A small network was trained on invented records. Each row is its activation on one of them, seen along a few directions.
Each row is followed by the record's values for the fields Fudi, Vuku, Deged, Sapu, Leto, Loke, Lemuv.
Not every record has every field; a missing one is left out.
Other fields move the rows too, some of them a lot.
In the rows, zero is written as 500.
Strong random noise was added to every row along 3 fixed directions; ignore it. To show where, here is one row again and again, with new noise each time:
[479 474 509 522 428 357 460 191 828 656 456 520 659 389 530 334 663 675
 658 619 522 454 431]
[605 727 742 392 782 732 488 118 404 461 707 523 617 553  88 338 268 445
 486 444 407 560 338]
[574 504 570 503 477 477 420 292 547 603 524 540 648 519 422 499 479 510
 519 582 574 512 529]
[619 462 519 456 570 590 498 595 212 506 478 484 518 630 410 725 391 408
 417 506 569 641 729]
[561 463 533 521 425 427 416 321 588 628 485 538 649 504 487 517 529 534
 535 605 596 503 558]

[649 659 666 471 592 509 525 458 268 408 494 465 547 499 251 615 177 381
 367 492 565 502 479] => (Fudi p1; Vuku y1; Deged u2; Sapu z4; Loke t1; Lemuv h2)
[516 444 435 468 544 565 586 712 380 459 424 450 422 561 525 618 499 467
 481 469 510 580 625] => (Fudi p2; Vuku y1; Deged u1; Sapu z1; Leto n2; Lemuv h2)
[483 656 607 493 499 355 538 234 684 499 492 476 567 378 394 361 436 583
 517 530 463 416 310] => (Deged u2; Sapu z4; Loke t1; Lemuv h2)
[550 598 620 520 590 699 411 446 400 410 657 532 544 480 308 363 309 402
 456 426 494 408 323] => (Fudi p1; Vuku y1; Deged u2; Sapu z1; Leto n1; Lemuv h1)
[616 695 709 469 595 490 469 228 452 507 545 490 610 478 241 482 283 434
 475 539 533 492 397] => (Fudi p2; Vuku y2; Deged u2; Sapu z4; Loke t1; Lemuv h1)
[338 714 580 318 820 487 726 189 689 427 528 354 383 454 330 243 586 725
 624 388 155 632 331] => (Deged u2; Sapu z2; Loke t1; Lemuv h1)
[570 576 603 524 544 642 439 500 399 416 600 537 540 472 358 434 309 392
 447 453 516 420 356] => (Fudi p1; Vuku y1; Deged u3; Sapu z1; Leto n1; Lemuv h2)
[417 426 466 609 217 402 275 435 698 584 597 633 573 560 700 477 573 437
 430 558 599 360 448] => (Deged u1; Sapu z3; Leto n1; Lemuv h2)
[562 515 477 485 545 421 649 591 430 466 316 402 451 361 459 545 429 553
 517 527 544 494 529] => (Fudi p2; Vuku y1; Deged u2; Sapu z4; Loke t1; Lemuv h2)
[309 459 315 363 738 720 640 717 308 396 603 431 215 699 564 551 714 537
 501 294 220 735 670] => (Deged u2; Sapu z4; Loke t2; Lemuv h1)
[374 475 501 485 348 377 392 463 602 558 599 574 440 713 675 638 550 416
 349 511 496 515 617] => (Deged u1; Sapu z1; Leto n2; Lemuv h2)
[646 576 622 484 679 752 449 562 199 410 606 515 531 571 271 517 257 330
 428 431 530 532 455] => (Fudi p2; Vuku y2; Deged u1; Sapu z3; Leto n1; Lemuv h2)
[583 481 507 486 585 681 494 594 253 472 589 537 506 602 415 588 434 397
 460 452 501 593 582] => (Deged u3; Sapu z3; Loke t2; Lemuv h1)
[492 490 486 491 479 505 531 510 582 495 466 502 511 463 511 463 508 532
 520 502 509 470 466] => (Fudi p2; Vuku y1; Deged u1; Sapu z1; Leto n2; Lemuv h2)
[428 284 306 590 307 461 503 812 583 496 378 516 438 410 777 529 671 555
 556 524 567 423 572] => (Fudi p2; Vuku y1; Deged u3; Sapu z1; Leto n1; Lemuv h2)
[644 333 512 649 242 405 216 303 665 782 558 660 795 507 567 492 588 463
 562 723 804 377 548] => (Fudi p1; Vuku y2; Deged u2; Sapu z2; Loke t2; Lemuv h1)
[625 320 448 600 371 540 345 766 294 576 451 552 561 597 616 719 482 359
 449 564 709 510 701] => (Fudi p2; Vuku y2; Deged u1; Sapu z3; Leto n1; Lemuv h1)
[662 515 619 532 595 724 417 361 396 541 636 602 661 489 293 405 396 417
 559 529 567 486 417] => (Fudi p1; Vuku y1; Deged u3; Sapu z3; Loke t2; Lemuv h1)
[662 405 522 593 400 511 372 504 429 587 502 597 661 491 494 582 457 424
 520 609 681 463 548] => (Fudi p1; Vuku y2; Deged u3; Sapu z3; Loke t2; Lemuv h2)
[422 431 441 603 374 378 461 393 887 577 432 521 573 268 654 228 705 661
 701 578 499 331 280] => (Fudi p2; Vuku y2; Deged u3; Sapu z1; Leto n1; Lemuv h2)
[570 631 624 501 536 432 522 305 538 498 457 475 584 378 361 441 390 511
 546 555 509 455 374] => (Fudi p2; Vuku y2; Deged u3; Sapu z4; Loke t1; Lemuv h1)
[344 621 614 432 477 420 418 215 712 530 701 572 463 684 514 452 499 451
 381 475 377 500 441] => (Deged u1; Sapu z1; Leto n2; Lemuv h3)
[665 326 456 594 337 592 327 849 162 544 481 568 533 664 585 819 373 262
 340 550 764 501 773] => (Fudi p1; Vuku y2; Deged u1; Sapu z3; Leto n1; Lemuv h1)
[554 551 559 513 549 535 500 497 493 461 463 476 534 407 420 421 389 496
 517 481 527 423 384] => (Fudi p2; Vuku y2; Deged u1; Sapu z3; Leto n1; Lemuv h2)
[471 610 518 395 707 454 721 492 471 413 386 348 403 430 391 461 479 625
 549 434 356 603 477] => (Deged u2; Sapu z2; Loke t1; Lemuv h2)
[509 495 463 409 780 701 632 516 384 483 533 430 449 532 370 414 594 578
 625 406 365 661 520] => (Deged u1; Sapu z2; Loke t2; Lemuv h1)
[430 442 468 581 324 470 350 471 650 563 569 586 548 524 642 442 581 473
 489 522 553 396 438] => (Deged u1; Sapu z3; Leto n1; Lemuv h1)
[672 533 566 444 744 761 579 684  73 391 509 475 469 555 283 632 281 362
 461 414 501 631 588] => (Fudi p2; Vuku y2; Deged u3; Sapu z3; Loke t2; Lemuv h1)
[409 403 398 545 478 599 497 600 635 490 528 527 453 459 613 347 663 552
 610 476 445 456 437] => (Fudi p2; Vuku y1; Deged u3; Sapu z1; Leto n1; Lemuv h1)
[602 737 751 442 681 668 501 136 465 427 680 557 628 445 125 298 231 430
 480 468 434 453 236] => (Fudi p2; Vuku y1; Deged u3; Sapu z4; Loke t1; Lemuv h1)
[685 474 568 572 366 448 411 511 368 552 453 560 647 478 456 670 333 382
 424 615 707 447 575] => (Fudi p1; Vuku y1; Deged u3; Sapu z3; Loke t1; Lemuv h2)
[576 631 595 411 677 515 633 522 283 393 431 395 448 488 307 602 306 477
 447 453 450 596 536] => (Fudi p1; Vuku y1; Deged u2; Sapu z4; Loke t1; Lemuv h1)
[496 474 481 468 506 380 569 458 563 550 393 437 524 470 514 528 565 606
 561 554 507 562 579] => (Fudi p1; Vuku y1; Deged u2; Sapu z2; Loke t1; Lemuv h1)
[555 567 553 498 541 496 542 418 479 479 482 490 547 459 366 474 397 491
 496 526 539 480 443] => (Fudi p2; Vuku y1; Deged u2; Sapu z4; Loke t1; Lemuv h2)
[231 432 349 478 453 550 468 597 637 435 611 543 294 639 746 441 722 513
 462 382 315 523 505] => (Deged u1; Sapu z3; Leto n1; Lemuv h2)

Here are new rows. What are their fields?
[687 392 564 655 203 445 194 568 377 621 538 640 722 596 555 722 323 284
 345 638 845 373 611] => (Fudi p1; Vuku y1; Deged u1; Sapu z3; Leto n1; Lemuv h2)
[432 337 303 524 528 519 629 778 572 473 318 416 393 365 679 427 721 663
 661 474 461 512 540] => (Fudi p1; Vuku y1; Deged u1; Sapu z3; Leto n1; Lemuv h2)
[605 497 591 636 293 512 268 391 568 545 616 645 674 445 473 420 357 363
 445 588 683 285 336] => (Fudi p1; Vuku y2; Deged u3; Sapu z1; Leto n1; Lemuv h2)
[553 596 590 460 661 774 479 595 208 371 651 512 452 619 313 517 283 327
 382 365 455 540 453] => (Deged u1; Sapu z3; Leto n1; Lemuv h1)
[353 708 550 378 730 477 717 331 622 365 505 381 362 404 366 297 509 656
 549 380 222 540 306] => (Deged u2; Sapu z4; Loke t1; Lemuv h2)
[331 582 483 343 692 636 612 643 328 344 625 455 216 742 508 624 469 405
 322 326 264 664 626] => (Deged u1; Sapu z1; Leto n2; Lemuv h2)
[468 510 488 504 427 248 561 394 691 570 358 433 539 408 569 488 582 644
 559 578 516 490 500] => (Deged u2; Sapu z2; Loke t1; Lemuv h2)
[603 597 651 503 639 821 403 467 299 414 726 584 532 555 256 401 267 316
 426 413 488 457 352] => (Fudi p1; Vuku y1; Deged u3; Sapu z1; Leto n1; Lemuv h1)
[355 512 482 541 269 188 420 301 819 602 493 537 525 499 686 499 639 589
 467 586 502 413 486] => (Deged u2; Sapu z4; Loke t1; Lemuv h2)
[633 420 523 570 411 491 401 448 513 604 493 581 653 469 487 520 488 465
 543 608 656 456 517] => (Fudi p1; Vuku y2; Deged u3; Sapu z3; Loke t2; Lemuv h2)
[562 579 590 501 538 413 522 270 643 553 453 476 613 381 379 379 462 585
 578 567 537 454 391] => (Fudi p1; Vuku y1; Deged u2; Sapu z2; Loke t1; Lemuv h2)
[521 492 476 480 599 535 605 545 474 468 447 463 488 436 471 465 538 573
 587 470 433 559 483] => (Deged u3; Sapu z3; Loke t2; Lemuv h2)
[583 724 725 417 629 560 497 284 399 452 629 509 549 598 228 515 225 377
 367 456 471 529 397] => (Deged u1; Sapu z1; Leto n2; Lemuv h2)
[623 512 529 500 473 497 491 626 329 503 410 460 516 511 471 681 366 398
 423 543 625 519 598] => (Fudi p2; Vuku y2; Deged u1; Sapu z1; Leto n2; Lemuv h2)
[633 393 507 605 374 664 304 732 210 491 586 589 546 599 496 665 326 274
 344 505 706 429 617] => (Fudi p1; Vuku y1; Deged u2; Sapu z1; Leto n1; Lemuv h1)
[397 464 436 554 384 489 456 599 596 474 525 532 438 455 646 439 575 496
 498 474 473 405 430] => (Deged u3; Sapu z1; Leto n1; Lemuv h1)
[549 495 512 516 381 333 498 481 491 548 409 490 557 475 557 635 477 506
 460 588 561 509 585] => (Deged u3; Sapu z3; Loke t1; Lemuv h1)
